A small network was shown many inputs. Here are its activations along a few directions, one row for each input.
In each table, some parts of the input vary, and every possible input appears once, in random order.
Descriptions start from the smaller parts, as in this example, which fits no table here: one of 8 places around a ring, together with either a single point or one of 11 places along a line or (one of 3 separate values, together with one of 4 places along a line).
Shared parts are said once, and a part with two or three values counts as separate values.
In the rows, 128 means zero.

Table:
r1: [163  40  85 144  76 157  99 156 177  62 123 110 119 121 117  72]
r2: [146  41 148 130 106 211  91 168 159  93  91  57 144 156 158  97]
r3: [155 122 132 151 104  88  76 176 138 115 147 129  94 109  55 112]
r4: [ 74 139  91  53 126 144 172 204 149  44  74 174 196  66 136 177]
r5: [ 80 160  60 176 194  87 201 111  56 117  87 214 231  90 141 194]
r6: [154 191 177  79 122 110 151 124 135 127 161 111  77 129 146 127]
r7: [126 138 160  59 114 154 155 147 178 128 161 112  77 155 174 108]
r8: [141 164 126 167 168  93 170  46  76 195 176 154 134 165 180 132]
r9: [149 147 100 186 127  91  73 121 119 164 172 139 126  83  71 124]
r10: [117 174  78 193 133  75 141  24 111 155 193 167 158 150 123 111]
r11: [131  80 142  88 106 163 175 133 181  89 146 118  77 189 204  98]
r12: [131 191 119 152 117  75  98  63 128 138 165 174 128 120 103 102]
r13: [110  79 106 104  67 145 160 115 202  63 156 125 119 163 138  64]
r14: [158 168 180  86 126 148 132 131 115 159  96  80  82 133 110 151]
r15: [115 132 122  87  81 122 113 124 202  82 159 140 110 146 116  83]
r16: [135 174 130 100 101  71  98 105 151  86 162 140 102 136  94 117]
r17: [123 101 132 224 167 134 103  94  58 214 138  98 166 135 130 138]
r18: [131 142 134 178 171 148 159  63  64 234 114 127 130 184 149 142]
r19: [126 150 165 127 166 127 128  97  88 230 108 112  96 139 128 152]
r20: [ 86 176 100 130 164  84 172 140  75 106  80 210 204  44 120 204]
r21: [ 74  91  66  74 122 148 208 191 160  23  55 159 203  80 169 166]
r22: [140 111 170  67 120 197 127 145 146 147  82  90  79 160 142 111]
r23: [148 123 180 136 128 135  66 173 122 134 123  51 108 102  95 153]
r24: [145  72 173 111 132 183  59 179 147 104 110  70 121 145 120 121]
r25: [123 120 167 183 164 138  71 142  91 200 140  97 129 124 108 151]
r26: [132  47 142  92 117 204 157 138 146 119  80  83  78 191 170 113]
r27: [ 87 179 107  85 145  86 169 190 109  57  66 176 177  54 107 193]
r28: [158  90 113 125  88 136  66 170 171  82 143 126 114 119  80  93]
r29: [131 120  68 228 130  96 105  88  79 195 171 151 156 120  94 107]
r30: [150 177 166 123 162  89 145  83 108 178 160 145 106 133 162 127]
What is each input in this table made of?
Answer: one of 5 places along a line, together with either a single point or one of 5 places around a ring
The inputs of r27 and r20 match in every part but the place on the line of 5. If r23 is changed in the same way as r27 into r20, which row does it become?
Answer: r25
Which other rows does r29 become when the place on the line of 5 takes its other values? List them by row number.
Answer: r1, r3, r9, r28
Which other rows agree with r18 in the place on the line of 5? List them by row number.
Answer: r5, r8, r10, r17, r29

Table:
r31: [ 36 106  94  88 113 111 154 147 151  48 141 134 176 132 161  95]
r32: [119 156  99 180 185 150 179 110  47 138 110 148 207 137 151 177]
r33: [ 69 138 116 139 154 155 157 103  52 208  76 131 205  81 145 188]
r34: [152  79 106 107 106 152 137  82 195 108 109 107  50 181 153  73]
r35: [158 121 119 193 157  77 106 102  94 208 160 153  82 155 152 111]
r36: [169 155 121 146 122  76 112  77  92 177 234 128  98 129  75 103]
r37: [167 105 181 136  57 177 112 159 198 153 193 118 147 158 157  77]
r38: [114 235 131 126 116  52 115  70 136  97 123 219 144  79 107 155]
r39: [126  93  27 155  82 125  63 210 121  49 100 139 195  82  37 159]
r40: [ 77 109  54  89 142 158 191 100 182  57  78 159  94 124 148 116]
r41: [100 162 155  60 191 141 135 181 151  81  58 124 103  91 165 186]
r42: [126 147  70 175 189  70 172 134  94 156 138 179 155  90 155 153]
r43: [172 131 145 201 165 145 140  84  70 198 150  56 165 195 117 123]
r44: [147  76 153  55 116 153 123  87 141 125  81  73  42 143 152 129]
r45: [127 105 117  40 135 133 166 139 111  70  42 127 113  90 184 166]
r46: [134 102 227 120 100 149 141 192 155 153 140  74  88 162  86 105]
r47: [159 119 202  77 166 155  83 160 167 138 109  61  53 139 154 149]
r48: [ 87 148 167  99 106 145 197 230 119 103 104 137 152 123  92 138]
r49: [148 105 178 167 128 169  91  77  62 252 108 106 140 148 148 158]
r50: [113  72 146 105  96 121 103 114 169 100 185  80 128 194 145  49]
r51: [115 189  80 145 156  79 163  85  97 117 197 193 134  76  88 166]
r52: [160 218 155 142  92  94  65  48 133 149 188 164  81 149  81 122]
r53: [ 87 136 142 120 126 163 163 187 188  93 143 160 189  80 163  91]
r54: [209  64  86 207  74 124   4 193 146  92 105 101 131 134  54  84]
The inputs of r48 and r46 match in every part but one. If r53 is changed in the same way as r48 into r46, which row does it become?
Answer: r37
What is each input in this table made of?
Answer: one of 2 separate values, together with either a single point or one of 5 places along a line or one of 6 places around a ring
Which other rows does r43 become when the choice among 2 separate values takes its other values? List them by row number.
Answer: r32

Table:
r55: [116 168 143 158 120 125 130  72 137 180 198 125 130 164 145  57]
r56: [ 95 111 160  39 127 154 184 148 145 129 103 146 101 106 168 156]
r57: [ 69 146  82 139 105 115 167 101 126  72 137 193 190 116 151 134]
r58: [122 131 154 109 122 165 146 245 185  49  86  85 144 128 138 141]
r59: [136 183 146  86 157 141 145  45 106 155 111 104 148 159 137 146]
r60: [121 175 108 120 118  36 105  63 160 117 178 135 118 121 102 122]
r61: [ 89  81 101  95  99 147 144 153 139  52 113 176 156 113 143  91]
r62: [151  82 136  92  77 114  58 188 179  69 132  58  91 124  90 108]
r63: [138 119 131 160 139 106 176  34  99 183 147 101 126 179 171 131]
r64: [139  70 174  74 132 216  90 152 146 112  71  35 106 156 142 143]
r65: [146 163 132 217 156 121  92 107  73 223 160 139 143 116 128  98]
r66: [129 159  38 137 109  90 154  64 154 100 145 161 149 116  99 112]
r67: [119 187 122 195 189  94 167 162  73 143 130 163 214  75 126 196]
r68: [146 105 126  69  99  81  94 131 163  76 164 112  78 109 121 107]
r69: [102 101 170  66  98 190 148 217 167 123  60  92  97 111 143 156]
r70: [162  59 146 111 146 135 153  93 128 156 121 101  88 190 175 106]
r71: [165  71 174 142  80 208  77 184 170 133 145  62 106 155 159  59]
r72: [102 188 128 140 174 114 155 153  65 221  96 175 171  84 113 213]
r73: [ 84 221 112 134 149  90 211 134 153 101 150 164 167 133 161 157]
r74: [151  79  51  86 104 132 131 134 169  76 142 160 110 118 126 114]
r75: [153 136 180  98  99 124 109 133 147 109 164 147  57 149  85  63]
r76: [147  96 195 130  85 161  68 182 175  96 143  95  69 166  75  93]
r77: [149 104 125 229 192  99 132  70  42 230 115 108 139 128 146 164]
r78: [155  44  72 109  70 177  97 173 174  58  97  84 133 107  92 103]
r79: [ 81 131  72 202 155 103 115 124  62 131 103 216 204  85 116 173]
r80: [156 141 151  36 160 173 137 119 119 123  93  97  92 160 157 116]
r81: [ 86 181 150  87 136 117 208  88 127 157 107 171 141  98 159 168]
r82: [133 166 133 147 199 137 106  70  31 200  97 110 165 118 104 185]
r83: [110 152 132  75 146 120 191 195 170  73 124 147 129 125 162 125]
r84: [140 181 151 215 135  93  86 105  59 180 169 171 103 109  77 147]
r85: [136 129  29 194 159  88  94 105  86 161 135 170 189  86  66 177]
r86: [ 80  43 114 130  85 184  97 199 164  33  80 123 161 131 128 125]
r87: [151  86 162 117 117 166 122 127 163 146 193 119  88 144 185  53]
r88: [167  50 157 144 115 172 117 152 136 146  75  45  89 195 143 109]
r89: [161 187  95 175 145  29  70 116  82 160 138 148 129  86  65 154]
r90: [119 185 157 153 109  92 131  73 136 135 186 170  88 148 108 104]
The inputs of r86 and r61 match in every part but one. If r76 is changed in the same way as r86 into r61, which row does it become?
Answer: r75
What is each input in this table made of?
Answer: one of 4 places along a line, together with one of 9 places around a ring
Start at r90 and move only the place on the ring of 9, one step at a time. The first step leads to r55. Which rows follow, in order?
Answer: r63, r59, r81, r73, r57, r66, r60
Which other rows does r81 become when the place on the line of 4 takes its other values? List them by row number.
Answer: r56, r69, r72
